A small network was shown many inputs. Here are its activations along a few directions, one row for each input.
Each table varies a few parts of the input and shows all the possible inputs, shuffled.
Descriptions start from the smaller parts, as in this example, which fits no table here: one of 8 places around a ring, together with either a single point or one of 9 places around a ring or (one of 2 separate values, together with one of 6 places along a line).
Shared parts are said once, and a part with two or three values counts as separate values.
In the rows, 128 means zero.

Other details of the inputs vary at random and push rows far along three fixed directions, the same in every table; ignore that.

Rows:
x1: [167 106 125 112  80 119 153 127 132 175 158 153 111 128]
x2: [ 96 104 118 148 120 166  94 141 143  99 146 126 107  88]
x3: [161 120 138 110 109 117 153 125 131 162 114 141 144 148]
x4: [153 113 110 110  57  61 169 137 144 143 138 148 111 191]
x5: [125 107 106 123  81 150 135 125 151 117 149 114 123 121]
x6: [ 82 131 118 126 137 215  53 104 113  99 145  96 124  30]
x7: [142 150 154 127 176 123 155 134 130 148 107 129 141 137]
x8: [175 155 184  71 207  99 174  89  69 216  88 146 172  90]
x9: [141 136 155 126 178 101 148 142 112 160 111 148 145 155]
x10: [122 130 111 141 144 172  99 143 140 102 121 128 122 118]
x11: [130 151 123 160 139  97 110 150 132 117 116 138 131 164]
x12: [130 115 108 136 111 179  99 134 145 114 139 127 116 116]
x13: [135 123 126 138  93 140 119 127 135 136 124 117 121 121]
x14: [134 152 141 127 164  81 150 126 108 131  97 109 136 153]
x15: [111 131 104 152 129 118 132 138 154  93  93 118 132 162]
x16: [136 143 132 133 142  75 138 136 127 128 118 139 157 157]
x17: [122 127 149 126 120 132 130 134 137 147 146 135 127 104]
x18: [117 108 161  86 138 146 136  94 114 167 121 136 141  59]
x19: [117  95  72 149  31 108 150 150 189  87 151 127 104 186]
x20: [108 138 108 131 126 140  88 127 119 102 126 124 137 105]
x21: [112 115  95 113 138 206  74 104 109 104 154 113 117  40]
x22: [129 115  94 115 105 118 136 122 130 122 130 142 121 121]
x23: [115 114 112 111 135 226  71 105 123 111 141 111 128  52]
x24: [156 128 138 120  99 126 136 141 133 163 125 149 122 132]
x25: [166 125 196  77  87 170 181  78  95 177 184 146 100 103]
x26: [113 146 121 170 203 111  94 149 124  86  98 130 140 144]
x27: [147 148 162 114 184 131 148 109 114 160 105 116 155 117]
x28: [103 116 106 141 150 169  86 135 125 101 145 122 123 112]
x29: [133 149 160 128 160  74 156 124 119 152 105 128 162 142]
x30: [151  85 118 119  45  85 166 141 144 160 157 152 126 183]
x31: [112 131 109 155 112 158 100 149 146 102 123 118 108 116]
x32: [128 120 140  77  92 151 119  99 116 170 141 147 136  69]
x33: [160 128 139 126 101 121 134 135 131 164 124 145 125 140]
x34: [135 132 122 118 157 152 120 129 113 137 132 139 121  90]
x35: [107 138 105 156 160 165 102 137 145  83 127 104 123 122]
x36: [ 97 145  88 151 184 185  77 146 137  57 125 113 125 106]
x37: [123 169 173 122 237 128 131 117  94 144  94 107 150 120]
x38: [127  92 115 105  79 115 146 126 137 147 147 148 128 144]
x39: [113 153 123 161 138  82 126 143 130 106  98 118 142 163]
x40: [125 138 111 178 135 111 133 166 161  93 101 124 118 188]
x41: [135 129 159 134 163  98 152 124 112 160 111 125 147 152]
x42: [144  98  77 145  39 101 146 155 173 100 157 136 115 193]
x43: [144 127 156 113  95  54 186 126 143 176 122 151 147 164]
x44: [134 120 106 125 120 159 111 125 139 112 146 122 130 120]
x45: [123 173 131 132 212 104 117 124 105 114  55 128 162 133]
x46: [152 116 138 115  65 114 130 124 131 168 153 147 126 131]
x47: [141 113 113 132  91  98 161 128 133 139 130 127 121 141]
x48: [114 107  97 120  66 115 121 132 155 111 158 145 126 129]
x49: [156 133 176 108 130  89 184 136 125 188 129 139 128 164]
x50: [131 100 131  81  90 199 106 109 122 155 187 128 109  70]
x51: [124 113 132 113 140 138 111 117 116 129 128 136 143  91]
x52: [118 142 108 163 118 111 104 163 143 100 126 140 118 157]
x53: [104 114  95 113 113 166  95 124 125  90 155 110 122 107]
x54: [124 132 106 159 120  94 111 146 145  95 139 131 137 163]
x55: [128 135 113 159 145 109 140 151 136 115 117 128 113 146]
x56: [131 137 102 184 109  52 137 183 167  89 130 150 125 220]
x57: [137 119 143 107 120 158 137 110 126 155 117 119 139  99]
x58: [117 122 111 155 122 171 103 138 150 101 127 112 114 124]
x59: [ 97 109 109 159 124 154 103 141 140 100 147 114 112 129]
x60: [122 110 163  86 145 160 138  95  97 178 133 121 146  69]
x61: [123 122  99 113 109 138 107 123 119 103 144 116 115 115]
x62: [106 140  86 166 148  80 142 142 141  78  92 121 125 169]
x63: [150 111 113 148  39  80 159 147 157 139 124 133 117 184]
x64: [170 115 142 112  71 117 143 123 129 180 133 146 128 137]
x65: [133 123 128 127 101 123 138 143 136 134 144 123  97 136]
x66: [128 108 106 141  91 147 126 132 141 126 155 124  99 112]
x67: [119 108  79 179  83  43 140 171 173  72 116 151 122 226]
x68: [114 135 147 130 148 149 109 121 126 136 141 121 134  87]
x69: [125  79 127  76  24 148 157 109 148 165 179 132 104 108]
x70: [123 131  98 144 130 112 128 141 149  95  96 133 136 171]
x71: [133 111 172 101 144 153 126  98 106 176 133 128 140  63]
x72: [120 146 135 111 159  98 146 115 114 129  99 115 130 131]
x73: [146 114 130 144  35 121 170 119 137  92 184 136  82 193]
x74: [133 126 142 100 103 135 140 108 126 163 109 130 134  98]
x75: [164 162 172 106 213 119 151 117 105 175  98 138 161 131]
x76: [167 163 218  83 166 141 195  85  75 178 139 150 123 120]
x77: [109 123 119 168 138 107 133 161 143 107 124 127 119 173]
x78: [125 143 133 151 156  91 140 139 128 113 115 109 134 179]
x79: [126 135 128 162 170  93 120 159 134 106 106 146 133 160]
x80: [116 131  99 127 138 155  83 123 116  89 142 107 113 106]
x81: [ 91 140 102 133 178 185  74 141 121  70 138 110 117  99]
x82: [ 94 101  97  82  95 198  92 105 127 105 168 119 114  66]
x83: [124 117 107 139  89 127 118 132 137 108 149 105 101 137]
x84: [115 172 120 132 233 110 126 126 116  94  69 122 166 145]
x85: [ 89 124 108 129 185 197  63 114 104  88 135 106 138  70]
x86: [120  95 129  89  70 166 132 108 128 146 171 112 115  89]
x87: [145 134 182 129 174  99 150 123 114 177 105 140 145 125]
x88: [102 149  91 178 187 127 100 137 123  65 101  98 127 129]
x89: [161 111 161 112 120  98 148 120 120 179 131 153 143 132]
x90: [119 162 147 143 162 126 153 105  96  69 123 118 119 161]
x91: [125 165 160 125 163 106 177  97  98  94 114 134 122 170]
x92: [100  98 111 139 101 147 106 127 138 100 141 118 121  97]
x93: [140 125 141 117 116 129 121 126 131 153 156 144 134 111]
x94: [106 125 117 128  83 118 124 126 142 124 128 129 125 123]
x95: [170 138 186  73 161 110 163 101  91 207 127 138 154 124]
x96: [118 148 129 169 124  91 128 162 145 116 114 133 121 169]
x97: [122 111 154  97 130 116 162 109 117 172 120 136 143 119]
x98: [165 122 143 100  89 114 147 119 119 179 118 144 140 125]
x99: [ 91 142 103 147 169 176  74 129 121  72 132  89 104  91]
x100: [109 142 105 175 163 144 101 142 142  74  96 100 132 149]
x101: [111 165 141 163 203  93 116 134 120 103  97 111 158 143]
x102: [127 183 143 133 251 110 113 139  92 110  79 119 140 134]
x103: [155 107 156  99  64 164 136 113 131 195 150 135 113  84]
x104: [140 102 114  98  69 167 109 121 129 143 180 129  92  95]
x105: [140 166 186 124 187 105 139 119 101 182  95 131 152 117]
Each input here is: one of 5 places along a line, together with either a single point or (one of 2 separate values, together with one of 10 places around a ring).
The inputs of x8 and x34 match in every part but the place on the line of 5. If x57 is changed in the same way as x8 into x34, which row does it become?
> x40
The inputs of x67 and x89 match in every part but the place on the line of 5. If x43 is changed in the same way as x67 into x89, which row does it become?
> x101
The inputs of x87 and x18 match in every part but the place on the line of 5. If x58 is changed in the same way as x87 into x18, which row does it become?
> x15
Which other rows does x6 become when the place on the line of 5 takes its other values? List them by row number.
> x39, x94, x96, x105
Which other rows does x81 become when the choice among 2 separate values takes its other values? List them by row number.
> x49
Which other rows does x32 become when the choice among 2 separate values takes its other values? List them by row number.
> x94
A walk changes only the place on the ring of 10. It starts at x11 and steps to x33. List the rest of the walk in order.
> x12, x75, x1, x104, x50, x28, x26, x93

Rows:
x106: [148 120 147 101 110 134 150 123 126 158 148 140 117 128]
x107: [114 164 125 184 189  98 128 150 127  81  94 115 127 178]
x108: [117 148 171 107 192 183 110  95  91 149 126 113 133  53]
x109: [173 129 167  97 100 100 177 115 119 187 131 153 136 154]
x110: [154 126 145 129  97  78 173 142 138 156 142 148 118 185]
x111: [123 118 145  93 101 182 110  97 112 145 164 130 120  61]
x112: [141 176 180 128 244 128 143 112  85 150  79 117 158 118]
x113: [137 109  98 164  60  85 145 164 168  94 159 132 100 212]
x114: [142 125 147  96 138 142 121 118 113 177 121 136 143  67]
x115: [146 138 166  96 135 100 170 107 109 179 113 134 141 127]
x116: [138 118  92 161  92  83 126 160 156 125 120 135 127 181]
x117: [151 152 156 108 187 108 135 124 110 176  86 137 158 102]
x118: [117 155 134 127 203 154 111 123 106 108 116 112 139 112]
x119: [106  93  77 156  44 126 117 145 160  75 175 127  92 156]
x120: [149 144 129 146 121  46 182 145 140 131  96 134 136 219]
x121: [129 112 149 104 110 194 115 103 119 146 161 118 112  62]
x122: [128 136 132 118 130 145 123 119 118 120 127 132 126 119]
x123: [134 178 153 163 228  94 144 140 108 111  70 119 146 178]
x124: [ 97 115  88 139 119 166  96 127 134  68 146 117 109 108]
x125: [ 97 110  82 152  97 145 104 136 142  67 154 121 104 130]
x126: [ 84 127  84 152 128 156  88 130 140  52 132  95 115 117]
x127: [ 98 141  97 155 183 143  98 131 119  59 113 108 132 128]
x128: [ 92 142 104 162 180 129  90 149 135  83  97 119 147 119]
x129: [117 137 129 112 165 178 105 118 113 114 135 117 124  94]
x130: [136 124 151  82 153 164 134  94  98 159 132 132 136  75]
x131: [116 102 109 115  95 166  85 130 129 135 148 124 123  73]
x132: [116 129 104 165 105 100 126 157 151  85 147 126 106 185]
x133: [137 100 130  99  42 161 133 110 134 151 180 142 106  96]
x134: [163 107 147 106  50 109 164 121 138 169 161 149 118 150]
x135: [ 84 150 101 157 168 131  98 131 126  62 109  99 127 128]
x136: [152 137 164  92 142 109 170 104 107 179 112 128 149 125]
x137: [132 126 115 119 133 141 106 126 131 148 121 131 135  97]
x138: [130 130 145 108 162 143 120 116 124 165 108 134 153  88]
x139: [146 126 134 157 124  46 156 160 149 148  95 143 151 206]
x140: [ 94 135  85 156 135 172  80 132 132  50 137 108 119 117]
x141: [159 123 161  92  93  90 187 113 125 189 124 144 132 149]
x142: [140 112 143 107 118 131 133 119 133 181 126 140 148 105]
x143: [147  89 127  97  59 144 118 123 136 181 155 139 122  93]
x144: [135 115 127 135  86 143 138 133 141 126 147 131 102 138]
x145: [146 141 136 154 152  46 159 157 150 144  82 148 153 197]
x146: [ 89 140 107 163 177 128  86 151 133  85  99 116 147 124]
x147: [123  76  94 122  26 154 123 126 153 108 188 131  93 120]
Describe the family of inputs behind these rows.
> one of 6 places around a ring, together with either one of 2 separate values or one of 5 places along a line
The inputs of x107 and x108 match in every part but the place on the ring of 6. If x115 is changed in the same way as x107 into x108, which row does it become?
> x135
Which other rows does x114 become when the place on the ring of 6 takes its other values? List them by row number.
> x116, x117, x131, x137, x143
List by row number the other rows that have the place on the ring of 6 in common with x109.
> x120, x123, x129, x130, x137, x138

Rows:
x148: [151 108 129 103  95 183 128 117 131 140 165 136 105 101]
x149: [120 140 137 142 131  83 145 128 128 118 111 130 136 157]
x150: [158 128 123 121 112  64 159 134 133 159  98 145 150 176]
x151: [120 136 115 162 167 106 118 159 145 114  93 125 142 161]
x152: [189 100 164  90  45 111 174 121 128 210 178 159 110 145]
x153: [121 130 125 137 144  92 140 129 134 127  93 122 152 148]
x154: [139 119 123  88  93 170 132 102 119 129 152 127 118  99]
x155: [136 127 171  85 151 120 154  97 104 187 116 129 156  85]
x156: [152 111 135  94  88 197 121 108 123 150 169 131 109  83]
x157: [ 99  93  84 129  41 180 118 121 156  76 178 111  91 119]
x158: [138  99 126  95  95 178 105 122 132 167 166 140 120  67]
x159: [114 134  83 160 107  95 119 148 140  60 135 120 113 188]
x160: [ 98 135  82 156 178 174  60 148 140  74 109 113 132 102]
x161: [ 78 130  96 141 161 164  92 123 121  54 137 101 115 109]
x162: [115  96  84 142  54 175  84 146 163 109 154 122 102 103]
x163: [111 148 134 146 164  92 144 127 120  98 112 114 133 167]
x164: [151 136 151 123 108  59 172 129 124 158 114 150 140 174]
x165: [107 129  98 190 131  96 114 173 156  69 127 130 118 192]
x166: [ 95  77  90 125  19 163 109 123 160  94 191 125  98 103]
x167: [120 129  97 182 124 121 131 162 155  66 129 120 105 195]
x168: [ 96 147 145  96 232 171  98  95  86 131  98 109 162  40]
x169: [105  81  95 137  41 182  92 141 164 112 185 119  97  87]
x170: [128 143 142 154 177 108 137 144 120 114 119 124 126 164]
x171: [134 146 134 150 154 105 121 148 129 134 105 130 135 142]
x172: [108 135 105 191 113 100 112 165 157  76 128 126 112 179]
x173: [116 143  87 168 111 102 134 149 145  57 116 115 111 197]
x174: [125 148 110 140 167  87 122 136 120 108  96 126 150 151]
x175: [132 149 143 152 154 107 123 143 123 126 112 136 133 147]
x176: [138 107 154 107  74 168 134 110 125 168 175 130 100  87]
x177: [160 146 187 101 157 129 152 108  93 191 127 137 133 107]
x178: [123  84  92 126  49 191  95 134 149 102 201 129  82 101]
x179: [130 105 111  89 109 159 116 108 126 154 134 134 136  78]
x180: [136 149 116 135 158 103 149 133 127  94 106 128 130 176]
x181: [119  94  96 143  29 192 113 131 161  99 185 119  77 114]
x182: [153 125 141 148 122  62 165 162 146 161 117 146 136 193]
x183: [167 105 173  97  64 115 165 122 136 221 151 150 123 110]
x184: [147 136 157  91 153 116 145 104 104 183  90 133 158  97]
x185: [116 146 137 169 164  98 125 150 134 107 112 128 137 165]
x186: [ 85 137 114 161 171 181  80 130 121  66 140  98 113  98]
x187: [144 148 174  85 158 121 154  94  88 172 119 129 140 103]
x188: [151 133 132 127 122  55 168 138 132 145 117 155 141 190]
x189: [107 153 153 122 227 172  91 116 106 138  86 108 161  62]
x190: [154 140 143 136  98  61 194 132 138 141 113 136 124 209]
x191: [153 132 168  83 135 107 156 102 102 196 112 139 150  96]
x192: [181  98 153  81  59 128 153 121 137 227 148 157 133 113]
x193: [ 97 144 103 151 173 175  60 136 121  72 131 118 128  94]
x194: [150 131 122 129 128  56 163 141 133 149 109 147 145 181]
x195: [128 145  99 184 121 115 127 159 148  71 120 120 106 194]
x196: [105 160 156 119 236 185  80 109  99 139  80 105 157  40]
x197: [115 130 123 140 140  90 142 135 131 110 118 134 137 162]
x198: [105  93  92 112  61 191 118 116 145  89 175 116  94 102]
x199: [117 158 147 105 231 187  72 109  88 140 105 114 156  37]
x200: [117 143 119 149 159  89 129 134 132 111  79 118 148 149]
x201: [111 161 152 114 246 181  79 111  88 123 106 124 154  55]
x202: [175 100 174  92  54 139 188 110 134 209 168 146 112 130]
x203: [114 147 125 149 161  84 131 134 127 109  91 119 143 146]
x204: [151 139 135 127 121  55 162 134 125 143 114 150 145 187]
x205: [139 146 181  91 159 115 162  92  93 175 118 127 140 106]
x206: [155 129 164  74 139 121 162  98  99 181 138 143 136 111]
x207: [ 86 117  81 143 145 155  88 132 139  75 113 109 134 105]
Describe the family of inputs behind these rows.
> one of 2 separate values, together with one of 5 places along a line, together with one of 6 places around a ring
The inputs of x186 and x163 match in every part but the choice among 2 separate values. If x171 is changed in the same way as x186 into x163, which row does it become?
> x191
The inputs of x170 and x161 match in every part but the choice among 2 separate values. If x185 is changed in the same way as x170 into x161, which row does it become?
> x166
Which other rows does x201 become when the choice among 2 separate values takes its other values? List them by row number.
> x188
Which other rows does x182 become when the choice among 2 separate values takes its other values? List them by row number.
> x168
Which other rows does x174 become when the place on the line of 5 takes its other values? List them by row number.
> x150, x154, x159, x204
